A small network was shown many inputs. Here are its activations along a few directions, one row for each input.
Each table varies a few parts of the input and shows all the possible inputs, shuffled.
Descriptions start from the smaller parts, as in this example, which fits no table here: values(2) and (point or ring(11) or (line(6) and ring(8))).
Shared parts are said once, and a part with two or three values counts as separate values.
In the rows, zero is written as 128.

Rows:
R1: [127 108 111 102 139 140 158 140  80 112 128 150 158 104  91 153 161]
R2: [102 115 181 112  99 122 163 126 106 145 126 129 101 129 177  15 120]
R3: [113 127 158 142 118 130 136 122 105 144 108 141 120 138 177  77  93]
R4: [147 162 110 166  84  80 100 139 149 128 137 123  92 147 160 105  88]
R5: [145 133  99 124 163 162 112 121 179 119 135  95 154 139  74 227 146]
R6: [149 115 107 116 170 138 104 133 135 120 137 113 136 109  87 192 157]
R7: [146 151  93 140 119  72  87 149 146 129 140 134 124 114  80 130 170]
R8: [ 91  91 165  94 138 119 136 149 109 154 129 135 138 100 117  55 228]
R9: [130 117 130 131 119 154 167 125  93 120 123 145 122 146 173 124  80]
R10: [139 145 134 158 132 152 112 119 146 125 119 110 119 146 165 167  71]
R11: [115 114 138 103 141 111 137 135 107 126 126 149 152 102  88  97 173]
R12: [132 157 111 149 113 157 126  77 180 116 128 112 118 162 147 195  50]
Q: What is each input in this table made of?
A: values(2) and (point or line(5))
Q: Which other rows agree with R12 in the values(2) part? List them by row number.
A: R2, R3, R4, R9, R10
Q: Which other rows does R4 become when the values(2) part takes its other values? List them by row number.
A: R7

Rows:
R13: [133 132  99 113 153 128 113 109 156 118 132 126 155 116  64 188 152]
R14: [143 145 111 137 135 163 135 123 153  99 136 120 144 138 113 205 107]
R15: [104 107 136 111 120 142 147 109  95 146 128 124 127 124 138 102 132]
R16: [147 132 112 120 154 147 130 119 159 108 142 129 136 133  92 194 132]
R17: [109 118 161 124 126 136 148 125  95 149 106 132 131 125 161  72 119]
R18: [110 128 158 118 121 103 133 129 114 160 102 147 112 115 138  55 154]
R19: [160 160  85 166 114 113  83 128 171 107 137 100 119 144 134 204  79]
R20: [111 101 153 128 111 114 165 152  84 128 117 153 141 135 192  47 118]
R21: [154 148  89 150 118 134 105 115 166 113 147 102 110 146 134 207  92]
R22: [123 132 149 105 121 123 132 129 113 139 144 115 112 103  87  99 167]
R23: [125 102 154 110 143 134 134 134 116 128 135 108 135 128 126 107 126]
R24: [139 139  96 142 121 146 111 121 164  97 135 117 131 142 128 215  97]
R25: [114 123 131 124 132 117 119 134 108 157 129 142 119 120 111  70 168]
R26: [119 126 158 142 122  92 136 167  97 143 102 176 121 121 175  26 148]
Q: What is each input in this table made of?
A: line(6) or (values(2) and line(4))
Q: Start at R19 and move only the line(6) part, one step at a time. The first step leads to R21. Which rows follow, in order?
A: R24, R14, R16, R13

Rows:
R27: [137 131 119 134 134 144 130 124 134 112 125 131 137 131 128 168 109]
R28: [126 132 133 131 110 124 126 123 137 132 126 110 118 137 139 119 110]
R29: [138 135 116 137 129 140 128 129 137 111 134 126 127 133 137 166 103]
R30: [131 127 119 123 139 117 114 131 130 132 130 130 128 114 106 130 157]
R31: [133 136 120 135 127 124 122 134 140 126 131 135 129 128 122 132 137]
R32: [100 102 166 108 115 107 159 134  78 144 120 158 124 116 159  26 140]
R33: [137 140 120 140 120 113 109 132 140 127 132 122 112 129 135 132 123]
R34: [119 129 133 125 122 134 137 122 134 133 122 126 133 135 129 122 123]
R35: [133 135 118 137 130 117 114 131 140 130 132 129 130 135 119 141 132]
R36: [137 139 120 140 126 118 117 136 137 125 133 129 124 131 129 131 129]
R37: [137 128 116 132 134 142 127 123 145 115 136 119 137 138 124 172 114]
R38: [118 120 137 114 134 129 129 124 128 138 126 118 136 121 109 117 151]
R39: [134 132 123 129 137 121 120 133 126 129 132 137 127 119 114 128 145]
R40: [139 136 118 138 124 133 120 123 140 115 135 114 115 132 144 165  95]
R41: [120 124 137 120 129 131 134 122 122 133 121 127 133 125 119 118 135]
R42: [135 122 120 117 149 140 125 126 130 121 133 123 138 119 106 161 136]
R43: [138 126 120 124 143 143 131 126 124 115 128 132 134 123 118 159 121]
R44: [124 132 133 130 121 132 133 122 134 132 127 120 127 137 137 120 121]
R45: [119 127 131 128 121 131 128 120 138 133 126 120 135 140 126 129 125]
R46: [104 107 163 117 116 120 158 145  65 158 111 156 118 115 163  24 155]
Q: What is each input in this table made of?
A: values(2) or (values(3) and line(6))
Q: Which of the alternatives is R44?
A: values(3) and line(6)

Rows:
R47: [125 126 132 125 125 113 126 135 120 134 128 134 126 121 123 103 143]
R48: [115 113 139 113 137 133 140 131 108 140 123 140 133 117 123 101 160]
R49: [127 134 128 134 122 123 123 124 136 131 127 125 125 133 132 126 119]
R50: [124 126 135 123 131 134 133 121 123 128 125 130 129 124 129 123 124]
R51: [125 129 135 133 116 140 139 120 128 126 125 120 122 140 155 128  97]
R52: [159 149  88 140 152 147  96 118 183 105 141  97 140 137  85 245 114]
R53: [133 135 129 142 112 123 128 134 133 122 131 126 116 139 157 122 104]
R54: [127 132 125 129 121 121 127 131 126 133 128 130 126 128 123 120 135]
R55: [119 117 140 116 132 120 133 137 112 140 125 134 130 118 120  92 157]
R56: [124 121 133 125 134 125 133 136 113 127 126 146 132 120 130 112 142]
R57: [129 126 126 127 124 127 130 123 127 122 130 126 129 131 132 137 113]
Q: What is each input in this table made of?
A: point or (values(2) and line(5))
Q: Start at R53 and move only the line(5) part, one step at a time. The first step leads to R49. Which rows follow, in order?
A: R54, R47, R55
